These are the activations of a small neural network, seen along a few directions. Each row is one input.
In each table, some parts of the input vary, and every possible input appears once, in random order.
Descriptions start from the smaller parts, as in this example, which fits no table here: one of 8 places around a ring, together with either a single point or one of 11 places around a ring or (one of 3 separate values, together with one of 4 places along a line).
Shared parts are said once, and a part with two or three values counts as separate values.
(in the rows, 100 means zero)

Other details of the inputs vary at random and push rows far along three fixed directions, the same in every table; ignore that.

A family of inputs:
row 1: 115  98  79  69  94  151  77  116  78  100  91  93  112  143  113
row 2: 96  122  98  141  117  67  145  79  106  97  97  89  115  24  102
row 3: 104  112  101  109  114  93  115  95  98  95  107  101  113  62  117
row 4: 93  84  119  98  85  85  85  112  106  108  96  117  71  131  91
row 5: 120  121  73  87  115  123  117  95  72  82  104  88  141  59  127
row 6: 126  63  88  133  109  157  55  110  129  129  70  112  109  138  127
row 7: 129  66  88  127  107  155  54  125  141  127  79  121  114  131  132
row 8: 73  94  131  60  57  35  104  123  90  73  134  115  58  110  71
row 9: 120  63  101  169  138  108  96  93  146  113  84  145  110  93  93
row 10: 100  80  118  75  74  98  66  128  100  109  98  119  80  151  94
row 11: 119  139  64  77  128  140  116  85  69  95  97  75  154  61  133
row 12: 119  118  74  126  142  159  105  75  98  114  87  67  152  62  136
row 13: 82  129  98  109  100  68  140  85  89  98  98  81  92  70  82
row 14: 76  106  121  81  79  47  102  101  114  103  107  112  62  116  79
row 15: 110  65  105  137  97  117  66  119  155  120  92  118  91  118  113
row 16: 104  106  94  64  76  94  100  126  78  90  104  106  98  114  94
row 17: 91  141  103  133  131  77  160  63  78  87  113  69  122  7  106
row 18: 138  71  77  147  152  162  88  87  119  102  88  128  143  94  118
row 19: 110  126  82  64  114  144  98  87  61  94  99  75  127  110  121
row 20: 101  106  94  100  118  91  138  84  62  66  116  109  119  76  71
row 21: 132  109  63  152  151  175  96  80  119  133  61  88  146  80  147
row 22: 105  75  117  100  87  117  63  118  112  118  93  110  88  143  103
row 23: 119  114  67  84  117  160  95  94  80  94  98  77  133  104  128
row 24: 96  79  107  97  76  78  86  115  114  104  95  117  74  128  88
row 25: 83  88  119  94  69  63  106  111  93  82  118  96  76  98  75
row 26: 103  110  103  55  84  90  91  116  81  93  107  111  98  116  103
row 27: 109  95  101  130  119  113  94  93  117  121  82  111  103  98  118
row 28: 109  65  107  104  78  115  68  125  107  104  95  111  92  133  100
row 29: 71  143  107  80  93  51  154  80  62  78  120  61  100  49  71
row 30: 75  93  125  119  77  34  123  100  121  85  120  100  69  67  73
row 31: 83  84  111  97  76  90  86  111  116  100  106  96  70  135  81
row 32: 112  107  87  79  101  128  89  108  80  108  87  91  120  112  109
row 33: 84  125  103  84  91  58  126  96  92  95  106  93  96  72  84
row 34: 104  130  96  88  111  104  129  92  51  85  105  83  124  62  108
row 35: 77  119  106  100  90  60  138  80  78  79  116  75  88  67  77
row 36: 86  65  128  102  56  46  85  130  124  100  105  128  55  126  70
row 37: 100  69  107  66  61  116  61  140  98  92  111  108  80  161  92
row 38: 113  127  89  116  134  140  114  75  79  106  94  69  141  62  128
row 39: 55  103  128  68  58  33  110  102  99  87  119  88  49  125  49
row 40: 73  87  129  118  72  39  115  103  117  86  121  98  65  79  69
row 41: 118  96  84  70  108  111  110  108  51  72  104  131  122  118  79
row 42: 87  86  106  51  59  76  88  119  84  74  123  102  70  137  79
row 43: 104  122  93  54  97  106  102  102  68  83  116  90  115  96  111
row 44: 109  156  62  40  115  125  127  86  37  87  93  73  140  82  113
row 45: 83  63  124  164  90  68  80  105  184  133  86  123  52  118  85
row 46: 85  120  117  135  117  74  130  73  111  104  107  77  101  48  98
row 47: 77  109  106  93  92  78  110  85  109  99  107  81  83  100  82
row 48: 100  148  82  42  106  114  123  86  34  82  104  72  123  96  106
row 49: 97  125  86  80  99  79  130  86  79  78  112  87  107  67  101
row 50: 96  123  99  143  137  110  122  57  116  116  92  72  114  57  116
row 51: 88  93  114  49  66  64  86  125  90  87  114  127  65  141  86
row 52: 123  75  86  91  112  135  89  109  73  83  99  133  122  134  87
row 53: 71  102  117  83  74  60  103  101  104  102  102  91  65  123  65
row 54: 122  94  78  129  133  169  71  89  122  139  62  91  129  118  131
row 55: 115  101  84  55  102  148  67  105  88  100  101  100  113  141  127
row 56: 115  117  65  35  103  155  80  103  68  92  101  84  130  131  124
row 57: 106  101  84  73  98  123  77  106  106  111  88  104  104  132  110
row 58: 66  116  127  71  69  29  130  100  70  79  122  97  59  99  61
row 59: 98  69  112  61  71  112  55  128  101  94  113  119  72  168  101
row 60: 97  73  112  71  76  99  64  122  111  96  113  122  71  151  101
row 61: 110  92  89  125  111  111  95  94  123  111  86  106  107  92  116
row 62: 70  150  98  78  100  43  153  71  84  84  115  73  93  50  77
row 63: 109  56  105  134  94  129  58  111  136  123  81  111  87  143  107
row 64: 71  139  99  63  80  38  147  92  77  69  126  85  80  70  72
row 65: 83  119  107  148  112  64  143  78  122  98  110  79  98  32  93
row 66: 118  98  93  153  140  152  82  78  130  141  65  94  121  100  133
row 67: 79  90  140  186  110  43  125  85  148  126  91  106  72  51  83
row 68: 121  110  83  40  96  136  75  117  70  89  108  104  124  125  127
row 69: 104  69  107  130  101  121  62  107  152  126  91  106  95  121  111
row 70: 117  76  92  66  75  144  58  139  85  99  97  108  102  158  107
row 71: 83  68  118  144  88  79  82  102  168  119  100  109  59  119  87
row 72: 101  102  107  64  84  105  95  116  61  80  116  97  101  110  101
row 73: 133  86  72  55  114  135  90  116  64  68  111  136  131  127  100
row 74: 91  111  111  191  146  99  134  52  131  123  88  75  107  32  112
row 75: 90  119  110  154  129  81  122  66  130  129  79  93  97  63  103
row 76: 125  94  83  121  134  164  66  87  131  129  78  103  125  114  145
row 77: 114  131  77  50  94  110  126  106  30  71  105  84  133  77  106
row 78: 103  105  96  66  77  100  100  123  71  89  104  100  99  115  92
row 79: 98  74  112  70  75  94  63  125  115  98  110  129  70  151  102
row 80: 76  83  130  185  103  58  117  86  164  118  102  92  71  58  81
row 81: 88  139  97  102  109  66  144  82  83  101  97  79  113  47  90
row 82: 94  84  102  93  82  87  91  105  113  92  110  103  81  114  95
row 83: 101  48  122  174  114  71  92  103  158  116  87  156  77  113  65
row 84: 128  83  97  149  130  143  79  103  125  131  74  115  124  92  138
row 85: 109  101  101  32  73  106  75  132  66  93  104  116  97  147  103
row 86: 96  100  108  187  134  105  115  69  144  139  75  77  112  52  105
row 87: 124  125  63  47  125  134  133  90  19  48  121  103  153  83  95
row 88: 93  61  135  161  96  68  80  111  166  128  91  133  68  100  98
Description of these inputs: one of 8 places around a ring, together with either a single point or (one of 2 separate values, together with one of 5 places around a ring).
Q: Changing only the place on the ring of 8 turns row 72 into row 34. The same change can be made to row 20. Which row results?
A: row 52
Q: Changing only the place on the ring of 8 turns row 14 into row 75. The same change can be made to row 26. Which row results?
A: row 85
Q: Which other rows does row 29 become when the place on the ring of 5 takes its other values? List them by row number.
A: row 25, row 37, row 38, row 72
Q: Which other rows does row 71 become when the choice among 2 separate values takes its other values? List them by row number.
A: row 65
Q: Which other rows does row 36 become when the place on the ring of 8 takes its other values? List them by row number.
A: row 2, row 5, row 25, row 28, row 30, row 40, row 77
Q: Which other rows does row 32 become when the place on the ring of 5 takes its other values? List them by row number.
A: row 10, row 67, row 77, row 78

A family of inputs:
row 89: 125  121  72  90  127  111  123  96  66  88  89  117  143  53  125
row 90: 97  66  128  141  84  105  77  108  133  113  101  97  83  98  103
row 91: 113  130  63  107  130  156  110  71  99  110  91  50  139  68  137
row 92: 70  128  120  93  76  44  128  99  85  105  99  81  69  97  63
row 93: 79  118  116  73  74  50  127  108  71  95  103  99  74  115  57
row 94: 137  117  73  122  130  161  108  104  68  104  86  88  158  50  144
row 95: 108  69  112  125  117  93  87  99  142  110  100  141  88  117  86
row 96: 91  72  118  148  108  106  87  83  131  124  82  97  85  118  80
row 97: 93  94  107  114  108  110  76  89  146  130  87  108  82  127  104
row 98: 95  78  103  77  78  126  51  120  114  109  99  95  75  160  115
row 99: 103  81  110  78  70  121  58  135  105  126  87  97  81  154  110
row 100: 116  117  59  45  111  143  105  95  50  72  107  95  134  123  99
row 101: 91  87  123  145  88  92  88  114  136  132  85  93  87  93  110
row 102: 93  131  104  14  68  59  114  118  60  60  140  96  89  98  95
row 103: 128  121  78  163  157  137  138  76  82  110  74  95  155  41  116
row 104: 76  108  95  36  65  75  104  106  72  73  120  101  75  142  57
row 105: 77  148  107  72  89  32  141  84  83  103  102  77  83  55  95
row 106: 113  53  115  91  67  124  54  134  102  93  113  117  92  141  102
row 107: 105  70  110  127  104  102  73  114  149  110  106  130  92  102  118
row 108: 81  116  114  85  89  26  135  92  92  94  100  123  75  94  64
row 109: 96  76  99  79  84  129  56  110  110  111  92  102  74  170  103
row 110: 115  137  85  96  118  98  121  94  84  100  91  89  130  42  137
row 111: 114  85  95  68  87  116  58  122  110  121  78  137  88  169  104
row 112: 118  60  101  86  77  129  56  134  105  87  115  120  89  145  116
row 113: 95  62  128  195  125  80  112  77  146  119  91  112  89  76  72
row 114: 129  129  72  94  125  141  104  87  89  120  77  82  147  63  160
row 115: 69  131  121  85  72  46  133  91  69  78  126  60  92  65  77
row 116: 114  53  92  86  81  120  58  133  115  82  112  130  97  149  92
row 117: 93  109  98  36  81  67  131  107  38  47  130  111  84  115  64
row 118: 113  130  56  113  142  170  108  64  93  115  81  62  145  75  131
row 119: 93  85  133  186  103  76  106  103  155  130  86  95  81  56  103
row 120: 113  127  76  119  140  161  106  66  77  114  77  56  145  79  125
row 121: 90  86  116  116  97  97  73  106  154  123  101  107  85  112  119
row 122: 105  72  105  124  90  109  75  111  147  102  103  93  88  104  108
row 123: 85  138  108  110  97  21  151  90  89  84  112  104  97  19  92
row 124: 90  78  125  178  104  90  98  90  162  115  98  95  76  73  113
row 125: 91  78  123  186  120  81  116  86  144  134  70  114  89  88  79
row 126: 76  107  102  32  48  70  99  122  82  70  132  83  77  124  84
row 127: 96  58  129  193  117  82  108  87  148  117  99  111  92  65  83
row 128: 73  116  114  135  111  28  172  72  88  72  129  95  84  21  69
row 129: 82  121  109  73  100  35  146  96  79  64  132  114  95  57  72
row 130: 106  88  98  63  83  111  57  122  114  130  79  122  78  163  109
row 131: 99  89  103  62  85  121  47  122  126  118  101  109  82  160  120
row 132: 122  70  99  76  86  105  63  130  105  102  87  157  92  157  94
row 133: 57  119  130  125  88  35  132  76  106  104  110  58  71  59  70
row 134: 88  79  117  142  93  106  81  98  144  118  99  93  79  105  118
row 135: 107  145  76  83  141  126  120  70  77  100  96  92  134  80  110
row 136: 107  66  102  136  96  108  83  108  146  99  107  103  98  91  102
row 137: 103  132  76  110  138  130  130  61  73  96  90  75  129  75  110
row 138: 80  95  117  47  69  66  107  109  52  66  119  105  79  139  49
row 139: 121  113  61  75  121  136  119  89  59  68  106  96  142  90  99
row 140: 131  106  57  59  131  181  90  94  46  82  90  97  148  131  126
row 141: 89  132  92  16  89  70  118  101  45  62  125  116  98  123  71
row 142: 151  103  58  66  119  186  82  129  36  87  91  109  167  111  138
Q: Describe the family of inputs behind these rows.
A: one of 6 places around a ring, together with one of 9 places around a ring
Q: Which other rows does row 126 become when the place on the ring of 9 takes its other values? List them by row number.
A: row 91, row 100, row 104, row 116, row 118, row 122, row 136, row 139
Q: Which other rows does row 142 become when the place on the ring of 6 takes its other values? List them by row number.
A: row 89, row 116, row 127, row 128, row 129
Q: Which other rows does row 108 become when the place on the ring of 9 takes its other values? List them by row number.
A: row 89, row 105, row 110, row 111, row 114, row 123, row 130, row 132
